A small network was shown many inputs. Here are its activations along a few directions, one row for each input.
In each table, some parts of the input vary, and every possible input appears once, in random order.
A made-up example of a description, with smaller parts first: one of 8 places around a ring, together with either a single point or (one of 2 separate values, together with one of 4 places along a line) or one of 9 places around a ring.
Shared parts are said once, and a part with two or three values counts as separate values.
In the rows, 128 means zero.

Other details of the inputs vary at random and push rows far along two fixed directions, the same in every table; ignore that.

A family of inputs:
R1: [177 128 127  88  65 101 121  98 182 138  87  85]
R2: [ 58 129 115 210 215 182 171 150  49 136 134 170]
R3: [140 122 130 141 122  91 139 157 149 151 100  99]
R4: [176 131 125 101  84 103 142 122 176 156  74  91]
R5: [176 123 142  91 118 106 128 128 176 132 125 113]
R6: [ 87 163 176 127 170 179 112  58  83  79 153 213]
R7: [128 128 136  64  26 137  83  51 135  83 159 116]
R8: [129 124 112 167 151 100 148 188 131 167  90 108]
R9: [138 121 109 155 124  87 132 176 145 162  95  89]
R10: [ 59  94  73 208 136 111 134 222  70 152 156  92]
R11: [194 126 127  86 109  92 130 150 190 153 103 100]
R12: [102 144 146 128 188 183 112  88  92  87 177 198]
R13: [ 96  83  64 174 133 108 135 229  96 154 172  84]
R14: [152 156 180  58  83 157 106  13 152  80 126 158]
R15: [106 148 159 124 195 184 126  91  92  91 170 205]
Each input here is: one of 3 separate values, together with either a single point or one of 4 places along a line.
Question: Changing only the choice among 3 separate values turns R11 into R8. The same change can be made to R15. Which row results?
Answer: R6
Question: Which other rows agree with R4 in the choice among 3 separate values? List them by row number.
Answer: R1, R2, R7, R14

A family of inputs:
R16: [170 115 122  99 137 124 133 141 161 134 143 119]
R17: [ 95 147 172 127 114 144 117  65 104  93 134 157]
R18: [170 129 166  77  63  74 115 113 182 128 110  94]
R19: [ 89 130 115 143 113 135  99 121  94 109 149 141]
R20: [119 145 148 120 121 109  89 126 124 111 146 149]
R21: [164  75  71 155 126  77 189 244 164 203 101  32]
R22: [ 97 125 145 112 110 173 124  65  97  86 164 150]
R23: [185 123 116  65  36 114 123  89 184 136  95  76]
R24: [ 75 125 101 171 209 187 132 153  58 113 188 183]
R25: [ 81 110  92 187 163 115 124 208  85 141 159 122]
R26: [160 134 125 103  49  63  94 135 173 147  88  78]
R27: [ 97 121 111 134 142 149 108 142  94 110 184 150]
R28: [202 123 139  52  53 118 137  70 199 130  94  83]
R29: [ 90 111 124 162 120 127 143 139 101 128 134 110]
R30: [139 113 138 109  90  98 127 137 150 126 137  96]
R31: [122 136 121 165 188 117 132 177 119 149 116 148]
R32: [153  85  82 164 159 105 191 226 145 189 107  68]
R33: [146 161 193  82 141 152 123  52 144  91 127 182]
R34: [146 115 109 145  61  58 134 175 160 175  66  51]
R35: [155 128 136 118 169 129 133 139 148 131 132 144]
R36: [163 107 109 106 126 112 133 160 160 140 147 100]
R37: [ 67 107  99 200 199 186 178 152  56 135 152 145]
R38: [ 73 137 115 187 201 191 158 119  64 126 120 174]
R39: [156 136 115  77  79 140 101  81 150 114 132 126]
R40: [161 112  94  92  42  91 104 139 166 144 118  68]
R41: [120 161 151 117 114 129  91  82 123 106 117 161]
R42: [132 130 112 150 183 135 135 165 123 146 127 146]
R43: [142 137 126 143 119 110 145 134 144 154  67 109]
R44: [194 134 129  49  42 127 120  59 188 123  92  98]
R45: [111 125 121 109  78 152 116  85 113 107 142 124]
R46: [118 137 160  94 118 137  88  91 123  78 184 160]
R47: [ 83 138 171  99 143 201 111  45  77  55 208 201]
R48: [173 121 129 132 105  78 160 154 182 174  55  69]
R49: [117 135 151 147 129 121 140 114 125 128 101 126]
R50: [ 99 146 152  99  76 157  95  47 106  78 146 154]
R51: [122 139 159 118 129 108 101 125 130 107 154 145]
R52: [113 108  78 177 196 143 152 204  99 159 146 132]
R53: [138 161 185  87 133 130  89  70 142  85 151 180]
R54: [ 95 138 102 196 191 133 142 173  90 156 100 145]
R55: [167 122 139 112 141 119 159 139 164 147 106 113]
R56: [113 165 169 110 103 148 104  46 117  93 111 168]
R57: [101 135 152 161 173 133 147 142 102 127 130 150]
R58: [119 111 105 187 179 135 188 175 116 170  90 105]
R59: [100 112 119 139 157 147 119 147  98 109 191 146]
R60: [120 120  82 183 173 126 152 192 113 175  94 115]
R61: [143 134 140 138 176 110 133 158 143 139 120 141]
R62: [119 163 165 111 142 134  87  91 121  96 146 183]
R63: [132 123  91 133 134 146 131 136 122 141 122 127]
Question: What do these inputs look like to the network?
Answer: one of 6 places around a ring, together with one of 8 places around a ring
Question: Changing only the place on the ring of 6 turns R58 into R60. The same change can be made to R29. Which row results?
Answer: R19
Question: Change only the place on the ring of 6 in R28. List by row number the other rows that result.
Answer: R16, R32, R44, R52, R63
